These are the activations of a small neural network, seen along a few directions. Each row is one input.
In each table, some parts of the input vary, and every possible input appears once, in random order.
Descriptions start from the smaller parts, as in this example, which fits no table here: ring(5) and (point or ring(11) or (values(3) and line(6))).
Shared parts are said once, and a part with two or three values counts as separate values.
(in the rows, 128 means zero)

Other details of the inputs shift rows strongly along three fixed directions, in all tables alike. That doesn't count.

A family of inputs:
R1: [139 127 143 133 183 102 115 122 100 147 148 158 133]
R2: [130 125 140 139 180 106 111 115 112 154 141 162 123]
R3: [114 143 120 123 102 126 164 116 141 142 145 124 139]
R4: [133 123 126 123  97 165 174 153 173 107 157  73 108]
R5: [149 111 127 137 168 133 138 151 136 125 142 117 102]
R6: [137 138 143 123 144  97 129 123  94 144 144 144 129]
R7: [133 136 139 135 159 111 136 127 104 143 144 146 144]
R8: [144 107 133 144 170 154 132 158 141 136 108 113  84]
R9: [152 124 130 169 100 132 100  87 115 111  73  86 144]
R10: [128 142 138 116  94 124 155 113 134 132 162 114 150]
R11: [112 137 114  98  93 137 154 144 157 141 140 118 130]
R12: [159 111 137 163 134 139  76 123 117  92  71 119 129]
R13: [123 171  96  95  82 147 135 119 116 139 153 134 131]
R14: [120 125 132 114 148 109 113 118 120 126 137 169 139]
R15: [108 143 127 112 114 105 121 124 123 139 139 142 135]
R16: [103 132 138 119 118 113 138 101 118 137 144 133 130]
R17: [104 126 130 110 108 137 159 112 140 143 143 122 135]
R18: [144 103 154 144 217 166 107 198 160 106 133 145  64]
R19: [ 89 127 120 106  93 130 145 130 150 120 153 115 127]
R20: [125 147 115 106  90 122 155 136 143 123 137 144 140]
R21: [150 122  99 153  94 118  91 107 122 109  65  91 145]
R22: [100 127 127 100  89 124 144 122 136 112 149 140 131]
R23: [ 97 134 120 109  82 120 137 123 141 128 152 123 138]
R24: [127 115 115 137 134 171 178 175 180 119 142  90  78]
R25: [115 123 127 114  91 131 167 130 135 123 168 107 125]
R26: [114 136 132 134 152 112 112 134 121 145 135 159 146]
R27: [121 127 145 126 155 116 123 112 110 162 134 157 135]
R28: [117 156 111 109 113 146 109 112 100 140 155 153 137]
R29: [126 169 104 117  37  55  90  29  76 147  86 139 229]
R30: [140 151 145 114 140 109 111 129 123 133 130 166 135]
R31: [107 136 120 109  90 128 153 123 140 118 142 146 153]
R32: [116 127 136 128 159 107 123 103 117 148 141 151 133]
R33: [132 100 124 117 145 178 154 192 176 106 128 114  75]
R34: [138 106 131 135 155 146 117 170 139  98 114 129  81]
R35: [112 131 130 109  97 113 128 118 122 120 142 154 136]
R36: [119 136 123 117 103 119 139 125 129 124 138 158 152]
R37: [160 105 124 179 161 122  78  99  99 117  62 109 125]
R38: [138 119 105 166  99 136 100 118 123 103  64  89 149]
R39: [173 107 137 166 161 125  91 121  81 125  64 110 132]
R40: [127 145 128 102  88 138 151 141 163 117 148 129 127]
R41: [134 106 133 135 164 162 148 166 156 135 127 110  80]
R42: [118 152 118 118 113 107 132 127 129 145 131 143 152]
R43: [126 127 150 130 178 117 117 120 108 162 129 161 125]
R44: [119 106 133 135 138 185 168 169 194 106 152  78  72]
R45: [138 152 134 110  94 118 160 121 135 137 156 112 141]
R46: [163 100 137 167 156 135  93 119  88 118  71 104 133]
R47: [113 138 123 110  86 125 164 119 144 136 152 113 118]
R48: [126 120 149 118 178 119 105 137 109 139 129 184 129]
R49: [146 105 131 171 138 131  93 111 102 110  71  98 111]
R50: [125 117 135 136 164 164 125 180 175 115 140 110  85]
R51: [133 134 144 126 143 102 129 123  97 141 145 142 130]
R52: [112 136 132 102  91 140 147 127 159 112 152 132 137]
R53: [155 104 112 147  85 160 146 133 134 105  89  60 124]
R54: [132 139 119 104 113 108 131 123 132 128 135 156 138]
R55: [158 103 115 157 134 131  82 119 114  92  67 118 129]
R56: [ 97 127 108 105  94 130 146 124 161 126 155 117 140]
R57: [135 124 136 130 155 107 125 117 108 143 153 146 140]
R58: [171 113 109 159 110 122 113 107 107 105  78  81 137]
R59: [101 131 117 101  96 141 151 136 156 138 145 120 136]
R60: [112 132 121 119 100 133 176 124 138 125 160 110 147]
R61: [119 142 148 129 150 112  99 125 124 145 140 156 143]
R62: [161 120 105 162  95 120 107  88 112 114  63  85 139]
R63: [165 107 120 159 147 123  77 122 108  96  62 126 125]
R64: [120 142 124 114 108 116 136 123 127 128 134 160 153]
R65: [126  86 140 131 199 172 123 184 153 105 121 138  76]
R66: [126 145 124 112 109 112 139 128 127 129 132 159 149]
R67: [122 119 157 134 186 107 115 127  92 135 148 154 121]
R68: [136 122  78 147  55 191 104 102 116  79  77  59 130]
R69: [127 130 146 127 145 105 127 119  98 138 147 141 132]
R70: [158 131 127 163 101 130 106  95 119 115  72  84 136]
R71: [118 134 120  99  87 130 154 144 149 113 145 130 113]
R72: [119 154 123 106  88 129 146 136 162 135 149 116 134]
R73: [114 135 140 138 161 114 131 113 112 148 135 152 139]
R74: [147  96 143 134 220 162 117 202 148 118 116 149  60]
R75: [104 103 115 136 144 176 156 187 186 107 144  98  91]
R76: [165 130 135 168 139 125  93 107 112 121  70 100 124]
R77: [118 159  94  96  82 166 145 135 137 130 162 121 116]
R78: [155 101 123 160 102 143 114 108 103 108  77  81 145]
R79: [116 127 140 111 123 121 149 111 111 143 148 133 153]
R80: [134 150 135 111  94 119 157 117 134 135 156 112 146]
R81: [123  91 138 140 205 167 115 191 157 127 131 129  77]
R82: [107 140 114 103  87 125 150 142 154 128 148 115 118]
R83: [143 143 136 130 158 102 137 130 102 148 139 147 140]
R84: [128 135 131 130 123 116 150 120 113 139 152 133 153]
R85: [106 145 140 117 121 118 117 114 134 137 143 139 152]
R86: [121 128 153 137 173 105 111 118 100 149 140 161 117]
R87: [130 120 146 132 186 104 116 117 100 142 150 156 136]
R88: [141 138 144 137 178 102 128 132  95 151 139 157 138]
R89: [122 155 118 115 152 146 100 127  96 144 150 165 122]
R90: [129 148 152 130 153 110 120 108 118 151 138 148 135]
R91: [140 113 101 166  71 151 140 106 136 101  78  65 138]
R92: [141 112 101 156 100 128  89 105 126 104  71  89 146]
R93: [119 127 115 103  90 124 144 121 147 118 151 142 139]
R94: [119  97 104 141  91 170 126 134 156  95  83  65 124]
R95: [108 129 122 101  85 133 151 137 148 112 151 132 119]
R96: [132 149 134 132 153 102 133 118 110 157 128 154 135]
R97: [118 140 135 114 146 110 111 127 117 157 126 157 144]
R98: [127 149 145 125 154 110 103 133 128 146 135 152 135]
R99: [132 137 131 127 151 102 126 110 119 154 137 150 129]
R100: [120 144 129 129 150 108 118 138 123 148 132 157 142]
R101: [108 133 137 122 150 109 106 132 117 138 137 151 126]
R102: [105 128 106 108  90 130 147 131 162 130 157 119 135]
R103: [127 123 148 115 180 120 107 138 111 140 124 180 127]
R104: [128 111 124 131 135 158 161 167 166 119 141  95  66]
R105: [130 137 158 129 158 114 126 116 111 136 151 139 143]
Description of these inputs: line(5) and (point or (line(4) and values(5))).
The inputs of R17 and R43 match in every part but the line(5) part. If R19 is changed in the same way as R17 into R43, which row does it become?
> R101
The inputs of R97 and R94 match in every part but the line(5) part. If R70 is changed in the same way as R97 into R94, which row does it become?
> R44
Change only the line(4) part in R99. List by row number the other rows that result.
> R5, R29, R63
Change only the line(5) part in R53. List by row number the other rows that result.
> R39, R46, R78, R79
A walk changes only the line(4) part. It starts at R78 and steps to R27. List the rest of the walk in order.
> R81, R48

A family of inputs:
R106: [104 119 128 126 133 125 133 125 135 138 138 130 138]
R107: [138 132 131 124 129 125 148 125 118 136 145 127 122]
R108: [118 136 126 114 121 124 119 137 150 128 126 150 129]
R109: [125 124 127 115 107 145 169 143 156 124 145 117 135]
R110: [134 133 126 121 127 113 139 139 141 130 132 141 134]
R111: [132 122 138 124 130 114 150 126 129 129 140 130 130]
R112: [134 127 153 147 174 102 109 119 109 146 118 139 135]
R113: [125 136 124 116 103 145 156 137 142 123 157 110 117]
R114: [145 114  98 141  78 171 118 133 146  85  87  73 111]
R115: [124 148 118 112 122 135 118 135 138 132 131 146 123]
R116: [115 130 123 115 126 137 126 127 119 126 142 140 124]
R117: [126 138 130 118 124 119 127 141 146 128 130 143 131]
R118: [141 136 124 120 127 124 141 134 120 132 143 133 126]
R119: [136 133 133 130 133 121 153 120 123 155 142 115 123]
R120: [155 125 112 160 107 117  50  78  63 103  34 122 162]
R121: [123 135 125 121 107 143 160 133 143 131 156 104 116]
R122: [113 124 135 127 131 123 133 123 136 129 143 131 132]
R123: [123 119 140 128 162 110  86 129 106 128 107 173 132]
R124: [118 133 118 112 102 150 147 133 145 120 155 116 117]
R125: [108 117 130 118 124 127 128 130 131 122 137 144 131]
R126: [115 142 113 108 121 137 118 138 133 131 127 151 123]
R127: [128 122 139 128 133 112 155 121 131 137 138 124 128]
R128: [120 137 127 128 134 134 131 121 129 146 146 121 128]
R129: [113 126 134 128 134 122 134 122 140 139 140 125 136]
R130: [149 130  98 139  46 147 125 107 127  92  85  69 144]
R131: [169  52 136 198 218 203 104 218 170  60  75  60  28]
R132: [119 128 131 112 122 124 122 133 141 123 134 146 129]
R133: [121 126 134 130 162 111  83 134 115 132  99 176 132]
R134: [153 152  95 144  30 118  98  71 101 105  55  87 181]
R135: [133 125 154 146 173 102 107 119 105 137 120 146 134]
R136: [129 124 139 130 136 110 155 121 134 147 136 118 130]
R137: [147 123 144 137 167  98 108 127 103 132 116 156 137]
R138: [128 140 134 130 132 126 140 123 126 150 145 117 126]
R139: [132 132 141 144 172 120  97 115  96 141 127 147 127]
R140: [117 124 135 120 126 125 128 127 136 123 141 139 130]
R141: [127 131 135 117 124 119 130 137 137 123 137 139 132]
R142: [132 136 120 115 106 155 166 141 143 130 149 114 127]
R143: [111 131 120 124 134 137 131 124 123 144 144 126 130]
R144: [135 131 133 129 132 123 152 121 119 145 144 121 120]
R145: [135 141 109 114 103 138 158 147 150 129 146 119 120]
R146: [117 114 143 144 173 109  95 118 100 134 117 158 138]
R147: [111 129 121 123 130 137 131 123 119 133 145 132 127]
The inputs of R137 and R118 match in every part but one. If R109 is changed in the same way as R137 into R118, which row does it become?
> R142
The inputs of R119 and R136 match in every part but one. If R115 is changed in the same way as R119 into R136, which row does it become?
> R108
What do these inputs look like to the network?
> values(2) and (point or (line(4) and line(5)))
A walk changes only the line(4) part. It starts at R146 and steps to R122. List the rest of the walk in order.
> R135, R127
Change only the line(5) part in R126. List by row number the other rows that result.
> R116, R120, R143, R147
